Each row below holds a small network's activations on one input, seen along a few directions.
Each table varies a few parts of the input and shows all the possible inputs, shuffled.
A made-up example of a description, with smaller parts first: one of 3 separate values, together with either a single point or one of 11 places along a line or (one of 6 places along a line, together with one of 8 places around a ring).
Shared parts are said once, and a part with two or three values counts as separate values.
In the rows, zero is written as 128.

Other details of the inputs vary at random and push rows far along two fixed directions, the same in every table; ignore that.

A family of inputs:
R1: [110  97 146 132 122  68  82  55 135 127  67 145 139]
R2: [182 109 150 106 163  81 113 139 165 127 159 153  99]
R3: [118 102 130 135 116  70  68  61 126 121  69 130 111]
R4: [127 142 135 137 129 180 174 180 125 110 182 106 126]
R5: [135 143 126 124 141 189 168 185 129 119 174 105 138]
R6: [ 65 143 101 166  87 151 129 112  87  88  95  95 143]
R7: [131 146 141 137 134 179 192 179 135 123 166 118 123]
R8: [126 129 132 123 136 180 187 183 121 134 162 121 116]
R9: [102 111 139 143 111  63  69  64 148 125  73 124 134]
R10: [ 94  99 122 130 122  55  70  72 134 130  77 139 136]
R11: [ 74 139  81 165  91 148 132 113  83 108  77  98 148]
R12: [179 157 142  80 156  85 106 108 155 163 188 169 123]
R13: [110 105 138 139 118  63  54  77 130 136  76 132 148]
R14: [ 59 132 110 156  80 155 142 106  98 102  88 102 155]
R15: [120 107 121 141 122  71  49  69 139 119  82 138 138]
R16: [185 108 147 102 161  79 111 156 160 146 152 162 116]
R17: [130 143 120 132 125 172 173 198 115 120 170 119 142]
R18: [188 104 169 108 163  96 112 131 162 139 157 146  97]
R19: [ 59 148  99 166  78 149 142 115 102  96  85  95 146]
R20: [150 134 111 127 131 180 181 183 117 134 164 113 121]
R21: [134 141 138 135 137 180 178 190 114 132 164 123 139]
R22: [140 142 132 125 151 192 176 181 124 123 165 113 133]
R23: [ 68 139  95 169  90 159 128 111  87 114  91  85 162]
R24: [137 147 108 121 139 186 179 191 121 111 162 114 125]
R25: [181 113 150 104 157  76 124 143 182 136 151 157 101]
R26: [185  95 168  96 155  93 129 130 168 145 149 160 108]
R27: [167 100 142  94 168  75 120 147 169 147 153 164 105]
R28: [ 74 140  90 150  92 173 133 115  83 105  72  91 136]
R29: [141 140 108 134 132 174 176 188 121 123 177 110 141]
R30: [ 44 132 105 159  91 151 134 114  93 115  89  98 151]
R31: [112 105 147 145 131  71  66  57 128 122  76 131 127]
R32: [140 139 135 131 127 184 176 191 111 133 157 118 129]
R33: [ 57 134  98 156  76 151 146 108  92  93  84 106 156]
R34: [138 143 126 137 134 192 160 184 133 120 182 116 133]
R35: [101  94 122 124 119  67  77  69 128 139  63 140 118]
R36: [138 144 129 141 141 199 170 180 123 122 171 121 130]
R37: [186  94 154  89 152  89 130 133 170 143 149 164 103]
R38: [189 103 157 112 176  92 114 134 162 157 158 148 125]
R39: [135 190 124 109 124 199 186 152 100 148 188 128 123]
R40: [ 76 139  88 162  84 176 124 110  86 104  77 102 134]
R41: [147 137 123 135 133 188 181 181 114 134 163 107 128]
R42: [179 101 148  93 156  80 129 137 173 133 153 168 110]
R43: [195 105 158 110 165 108  99 135 167 145 154 154 106]
R44: [ 67 145 113 166  80 165 148 110  96 107  73  92 132]
R45: [116 106 131 133 109  64  79  67 142 129  62 132 114]
R46: [186 108 146  96 172  89 102 142 171 135 160 146 123]
R47: [183 158 137  78 159  84 110 108 153 162 178 175 110]
R48: [117 132 134 128 144 177 189 182 122 133 167 124 128]
R49: [109 154 132 121 124  74  65  27 113 156  90 151 140]
R50: [175 156 153  83 158  91 103 106 159 171 189 163 125]
R51: [ 71 136  98 157  80 157 131 120  75 115  70 103 142]
R52: [124 105 135 129 130  84  61  63 128 129  60 125 129]
R53: [ 69 144  84 168  89 163 121 113  88  96  78 106 141]
R54: [187 151 142  73 155  95 112 105 150 172 174 171 104]
Description of these inputs: one of 6 places around a ring, together with either a single point or one of 8 places around a ring.
Q: Changing only the place on the ring of 6 turns R5 into R22. The same change can be made to R23. Which row results?
A: R38
Q: Changing only the place on the ring of 6 turns R9 into R19. The same change can be made to R13. Which row results?
A: R17
Q: List by row number the other rows that have the place on the ring of 6 in common with R53.
A: R2, R11, R16, R24, R25, R27, R42, R47
Q: Change only the place on the ring of 8 in R37. List by row number the other rows that result.
A: R3, R20, R28, R35, R40, R45, R51

A family of inputs:
R55: [ 59 142 106 169  89 156 120  95  83 105  66  89 154]
R56: [110 141 122 134 123 184 194 176 118 120 157 110 127]
R57: [ 54 117 116 163  86  76  66  44 100 115  33 117 151]
R58: [143 107 146 132 136  86  85  91 139 137  99 135 119]
R59: [121 147 123 142 126 197 190 189 122 116 178 108 132]
R60: [166 109 141 111 147  70 100 126 160 139 138 151 118]
R61: [168 104 143 102 158  79 114 128 160 136 143 151 111]
R62: [186 103 166  97 167  95 122 140 173 144 158 156 102]
R63: [195 106 151  99 170  89 104 142 171 148 160 148 115]
R64: [110 144 107 138 113 187 177 167 107 108 136 110 123]
R65: [176 101 155 102 156  89 110 132 166 143 141 157 106]
R66: [103 123 117 133 114 135 140 127 120 124 112 121 132]
R67: [ 74 168 104 132  81  94  76  15  88 138  59 131 149]
R68: [151 157 136  95 152  89  86  80 135 165 154 162 122]
R69: [ 77 128 108 154 100 137 115  97 104 104  87 109 152]
R70: [127 116 122 135 119 112  99 105 117 129  95 120 125]
R71: [126 147 122 132 126 191 197 200 117 114 178 121 134]
R72: [ 95 148 106 152 109 196 166 161  97 112 127 101 148]
R73: [135 142 121 136 127 202 188 193 113 120 168 115 126]
R74: [183 110 146 103 161  95 110 152 172 142 172 148 114]
Q: What do these inputs look like to the network?
A: either one of 2 separate values or (one of 3 separate values, together with one of 6 places around a ring)
Q: Change only the place on the ring of 6 in R58. List by row number the other rows that result.
A: R55, R56, R57, R59, R62
